A small network was shown many inputs. Here are its activations along a few directions, one row for each input.
Each table varies a few parts of the input and shows all the possible inputs, shuffled.
A made-up example of a description, with smaller parts first: one of 2 separate values, together with either a single point or one of 9 places along a line or (one of 6 places along a line, together with one of 8 places around a ring).
Shared parts are said once, and a part with two or three values counts as separate values.

A family of inputs:
x1: [ 2.30 -1.45  0.02 -2.75 -0.17  0.45  3.41 -1.96  0.17  1.37 -0.29]
x2: [ 2.08 -0.06 -0.72 -0.98  0.66  0.12  0.59 -2.66  0.14  1.72 -1.97]
x3: [ 2.92 -0.27 -1.05 -2.46  0.90 -0.87  1.36 -1.09 -1.93  1.56 -1.01]
x4: [ 2.19 -1.99  0.86 -2.75  0.19  1.19  2.94 -1.47 -0.04  3.61  1.90]
x5: [-3.33 -1.57  1.91 -1.57 -1.21 -1.35  1.15  1.28 -0.48 -1.26  1.57]
x6: [-3.91  1.58 -0.94  1.71 -0.57  0.15 -1.61  1.67  0.59 -1.52 -0.74]
x7: [-3.28  0.39  1.02  0.01 -0.89 -1.90 -1.33 -0.65 -0.09 -1.63  0.36]
x8: [ 7.43 -3.33  2.27  3.99  5.40  3.22 -0.84  0.10 -1.09 -3.19  1.23]
x9: [-2.75  2.04 -0.38  0.92 -1.44 -1.71 -1.54  0.29 -1.52 -2.29 -0.51]
x10: [-2.19 -0.31  1.83 -1.39 -2.37 -2.43  0.10  0.21 -0.36 -2.02  1.29]
x11: [-4.01  2.95 -0.31  2.91 -0.25  0.61 -2.06  1.93  1.97 -0.16 -0.11]
x12: [ 2.61 -1.56  0.80 -3.29 -0.33  0.73  3.12 -1.45  0.92  2.06  0.48]
x13: [ 2.01  2.10 -2.79  1.01  0.60  2.06 -0.34 -0.75  2.43  1.97 -2.24]
x14: [-3.09 -1.00  3.17 -1.21 -1.99 -1.15  1.69  0.14  0.45 -0.28  3.47]
x15: [ 1.57  2.19 -3.10  1.93  1.32  2.51 -0.83 -0.61  1.80  3.45 -1.14]
x16: [-3.47  2.15 -1.66  1.64 -0.31  0.43 -2.96  1.95  1.49 -0.85  0.72]
x17: [ 3.05 -1.26 -0.52 -2.78 -0.17 -0.16  1.34 -1.25 -0.82  1.89 -0.37]
x18: [-2.58  0.20  1.52 -1.24 -0.77 -2.90 -0.09  1.41 -1.83 -1.81  0.20]
x19: [ 1.66  0.83 -3.70  0.76  1.03  2.04 -0.34 -0.84  0.40  2.09 -1.78]
x20: [-3.03 -1.69  2.68 -2.09 -1.38 -1.05  0.86  1.82  0.24 -0.58  2.32]
x21: [-2.80  1.38 -1.14  1.09 -1.51 -0.70 -2.89  1.02 -0.62 -1.42  0.26]
x22: [ 1.65 -3.62  4.27  6.08  3.24 -0.65 -1.71  3.08 -0.37 -5.86  2.36]
x23: [ 2.39  0.84 -1.95  0.38 -0.07  1.18 -0.41 -0.51 -0.10  1.97 -3.19]
x24: [ 2.58  1.44 -2.09  0.08  0.09  0.20  0.38 -1.66 -1.36  1.18 -2.79]
What do these inputs look like to the network?
> one of 2 separate values, together with either a single point or one of 11 places along a line
Change only the choice among 2 separate values in x16. List by row number the other rows that result.
> x13
Change only the choice among 2 separate values in x7. List by row number the other rows that result.
> x2

A family of inputs:
x25: [ 6.67  0.30 -1.27  0.23  1.97  2.24  1.56 -3.02  0.91  2.75 -0.34]
x26: [ 4.01 -0.79  0.06 -2.25  0.66  1.93  3.30 -2.96  1.33  5.23 -1.60]
x27: [ 0.28 -0.72  1.40  0.06 -0.70 -2.37 -0.96  0.85 -2.01 -3.15  0.94]
x28: [ 0.87  0.76 -1.92 -1.94  0.40  0.61 -0.36  0.12 -0.16  3.70 -2.66]
x29: [-1.54 -1.15  0.38 -2.04 -0.66 -2.13  0.06  0.76 -2.32 -1.87  1.08]
x30: [-4.34 -0.23  2.69  2.33 -0.51 -1.70 -2.78  3.90  0.08 -3.69  3.99]
x31: [ 4.68 -2.38  0.31 -1.99  2.40  2.56  3.96 -2.00  0.09  3.85 -1.20]
x32: [-1.44  2.13 -0.72 -0.29 -2.64 -2.10 -0.20 -0.58 -0.97 -1.80  0.84]
x33: [-6.48 -1.43  1.59  0.35 -0.66 -0.96 -1.53  3.46  0.50 -3.41  3.24]
x34: [-5.12  0.95  1.06  3.13 -0.81 -1.26 -3.25  1.80  1.44 -4.53  3.29]
x35: [-0.21  1.21 -0.14  0.78 -0.80 -2.35 -1.68 -0.89 -1.38 -2.99  1.17]
x36: [-6.33  1.88  0.52  2.04 -2.66 -0.96 -1.77  2.08  1.81 -3.38  2.94]
x37: [ 5.45  1.19 -1.84 -0.85  0.19  2.39  3.12 -2.67  1.45  3.95 -0.64]
x38: [ 1.25  1.55 -2.98  0.26 -0.08  1.66  0.30 -0.56  0.78  1.48 -3.37]
x39: [ 2.15  0.96 -1.41  1.91  2.14  1.13 -0.80 -1.22 -0.50  1.35 -2.95]
x40: [-2.95  0.05  1.16 -1.60 -2.23 -2.53 -0.05 -0.83 -1.15 -0.48 -0.03]
x41: [ 6.46 -1.96  1.29  0.14  2.30  2.39  2.91 -1.93  0.29  2.58 -1.31]
x42: [ 1.15 -1.66 -1.83 -1.54  1.92  1.73  0.54  0.73 -0.63  1.36 -3.14]
x43: [ 2.61 -0.90  0.19  1.16  2.24  1.18 -0.10  0.52 -1.15  1.15 -3.16]
x44: [-7.17  0.23  1.48  0.08 -2.47 -1.44 -2.28  2.47  1.60 -2.12  2.89]
The inputs of x43 and x41 match in every part but one. If x42 is changed in the same way as x43 into x41, which row does it become?
> x31
What do these inputs look like to the network?
> one of 4 places along a line, together with one of 5 places around a ring
Change only the place on the ring of 5 in x40. List by row number the other rows that result.
> x27, x29, x32, x35
Change only the place on the line of 4 in x35. List by row number the other rows that result.
> x25, x34, x39

A family of inputs:
x45: [-2.57  3.51 -4.32 -0.81 -2.48  1.22 -0.56  2.38  2.95  1.84 -3.47]
x46: [ 4.95 -0.70  1.00  5.35  0.30  2.95  0.06  1.87  3.20 -4.07  1.45]
x47: [-8.83  1.93  0.51 -3.23 -3.74 -2.33 -1.79  0.83  2.23  1.87  4.86]
x48: [ 2.96 -0.73  1.04  4.72  3.00  1.37 -2.64  1.13  1.88 -1.25  0.85]
x49: [-2.69  1.49 -0.42  2.20 -1.76  2.49 -0.41  0.97  1.07  2.40 -4.37]
x50: [-1.73  0.46  0.44  1.68 -0.11 -3.04 -4.61 -0.41 -2.81 -3.33  0.97]
x51: [-3.44 -4.14  4.79  1.71  0.57 -1.45 -0.22  2.03 -0.07 -4.85  5.30]
x52: [-5.46  2.60  0.61  2.09 -3.57 -2.25 -0.58 -1.19 -2.39 -1.14 -1.98]
x53: [-7.33  0.76  3.09 -0.79 -2.66 -2.64 -0.92  3.15 -1.37  1.47  3.56]
x54: [ 0.18  0.47  2.05  4.53  1.24 -3.33 -2.74 -0.95 -1.59 -4.70  3.23]
x55: [ 3.52 -1.20 -2.87 -0.51  2.10  3.15  0.01  0.46 -2.08  0.77 -0.32]
x56: [-2.22  1.00 -1.55  0.49 -1.67 -3.45 -2.03  1.97 -3.23 -4.64 -1.23]
x57: [ 3.61  1.83 -3.72 -6.25 -2.34 -0.11  3.96 -1.64  0.40  5.68 -3.21]
x58: [ 2.89 -0.77  0.48  0.71  4.56  3.28  1.81 -1.28 -0.55 -0.29 -1.27]
x59: [ 2.09  0.91 -2.32 -5.60 -2.57  1.41  3.21 -5.29  2.03  6.55 -2.79]
x60: [ 6.74 -1.85 -2.03 -4.68  0.26 -0.13  2.63  0.10 -2.28  2.71 -3.38]
x61: [ 9.53 -3.73  2.65  0.55  1.49  1.29  4.50 -3.79  1.44  0.19  0.30]
x62: [ 6.14 -0.88  0.70  3.78  4.38  1.53  1.55 -1.30  1.47  0.25  3.15]
x63: [-3.20  3.99 -3.01 -0.21 -1.98  1.60 -2.76 -0.59  4.33  4.09 -1.28]
x64: [ 1.64 -0.82 -1.64  1.46 -0.19  3.11 -2.99  2.62  0.20 -1.65 -1.74]
x65: [ 1.89  0.97  1.64  2.63  3.03  2.02 -2.68  1.61  1.45 -1.37 -0.92]
x66: [ 4.82 -1.08 -0.23  2.78  5.30  1.45  0.33 -1.05 -0.34  1.18  2.24]
x67: [ 0.66 -0.71  3.10  5.56 -0.45 -2.09 -0.05 -1.88  0.43 -7.03  2.41]
x68: [-2.12  1.84 -4.46 -2.41  0.96  1.00  2.42 -1.44  1.36  4.74 -3.50]
x69: [ 4.33  1.26  0.00 -3.23 -0.87  0.02  2.66 -2.31 -1.64  7.65 -2.37]
x70: [ 7.75 -2.53 -1.02 -3.85 -0.09  1.74  1.50 -1.34 -2.35  2.11 -1.44]
x71: [-5.42  4.64 -3.32 -0.96 -4.33 -3.48 -0.69  0.20 -0.57 -1.68 -1.06]
x72: [ 8.16 -3.86  1.69 -0.54  2.36  1.22  3.30 -3.59 -0.32  1.15 -0.59]
x73: [-1.82  0.79  2.75  2.47  0.44 -1.54 -1.35 -1.22 -1.77 -6.23 -0.29]
x74: [ 1.03 -1.83 -2.76 -0.86  3.58  0.98  1.09  0.29 -1.35  1.82 -3.68]
x75: [-5.43  5.05 -3.04 -0.78 -5.66 -1.62 -1.39 -1.81  0.36 -1.25  0.79]
x76: [-5.33 -4.12  3.16 -1.09 -0.75 -1.18 -2.06  2.55 -1.32 -3.50  3.04]
x77: [-1.17 -2.54  5.56  2.67  0.41 -2.49 -0.48  2.53  1.50 -4.37  7.90]
x78: [-4.53 -2.43  5.40 -0.35  0.58 -0.79 -0.24  2.46 -0.52 -5.02  3.54]
x79: [ 7.11 -2.15  2.31 -2.65  2.37  1.90  3.30 -3.09 -0.81  1.04 -2.39]
x80: [-8.78  1.45  0.26 -3.38 -2.34 -4.18 -1.11  2.88  1.22  1.39  3.04]
x81: [-0.70  3.54 -5.29 -2.64 -1.53  3.12  1.73 -1.81  1.58  4.71 -0.19]
x82: [-0.78  1.16 -1.71  0.19  0.56  2.57  2.62 -1.20 -1.19  4.89 -2.96]
x83: [-5.53 -2.10  2.00 -1.88  0.32 -4.25 -2.44  4.69 -1.49 -1.53  2.87]
x84: [-0.90 -1.49 -1.50  1.10  1.27  0.93 -1.95  2.47  0.95 -0.62 -5.08]
What do these inputs look like to the network?
> one of 5 places along a line, together with one of 8 places along a line
The inputs of x71 and x52 match in every part but the place on the line of 8. If x57 is changed in the same way as x71 into x52, which row does it become?
> x69
The inputs of x80 and x53 match in every part but the place on the line of 8. If x68 is changed in the same way as x80 into x53, which row does it become?
> x82
Change only the place on the line of 5 in x76. List by row number the other rows that result.
> x50, x55, x64, x70
Change only the place on the line of 8 in x49. List by row number the other rows that result.
> x45, x46, x48, x63, x64, x65, x84

A family of inputs:
x85: [-3.82  3.86 -2.36 -0.75 -2.26 -2.27 -1.84 -0.58 -1.20  0.87 -2.27]
x86: [ 2.51 -2.45  1.41 -3.77  1.11 -1.32  1.77 -0.30 -3.26  1.01  0.30]
x87: [-4.40 -2.47  3.81 -1.38 -1.54 -1.91  0.68  2.02  0.48 -2.41  5.37]
x88: [-0.53 -1.92  2.46 -2.25 -1.76 -3.30  1.23 -0.64 -2.80 -2.40  1.59]
x89: [-0.44  1.94 -4.30 -2.50 -0.78  0.25 -0.43  0.32 -0.90  2.70 -3.98]
x90: [ 6.15 -0.05  0.19  3.37  3.32  3.57  0.93 -1.59  2.37  1.72 -0.83]
x91: [ 1.24  2.08 -3.84 -1.92 -1.21  2.99  2.10 -1.78  2.78  5.39 -2.46]
x92: [-2.81 -0.29  2.06  5.42  1.24  0.71 -2.59  2.42  1.81 -4.62  2.74]
x93: [-7.78  3.16 -0.69  0.22 -2.39 -0.67 -2.43  2.19  1.82  1.01  1.61]
x94: [ 4.27 -3.01  1.37 -3.47  0.20  1.61  4.45 -2.40  1.12  2.82  1.39]
x95: [ 4.49 -1.03 -0.75  2.58  3.04  1.29 -1.51  0.50 -1.11 -1.65 -2.49]
x96: [ 1.11  0.18  0.63  4.46  1.03 -0.94 -2.37 -0.18 -1.12 -4.45 -0.95]
The inputs of x89 and x86 match in every part but one. If x85 is changed in the same way as x89 into x86, which row does it become?
> x88
What do these inputs look like to the network?
> one of 3 separate values, together with one of 4 places along a line
Start at x90 and move only the place on the line of 4, one step at a time. The first step leads to x95. Which rows follow, in order?
> x96, x92
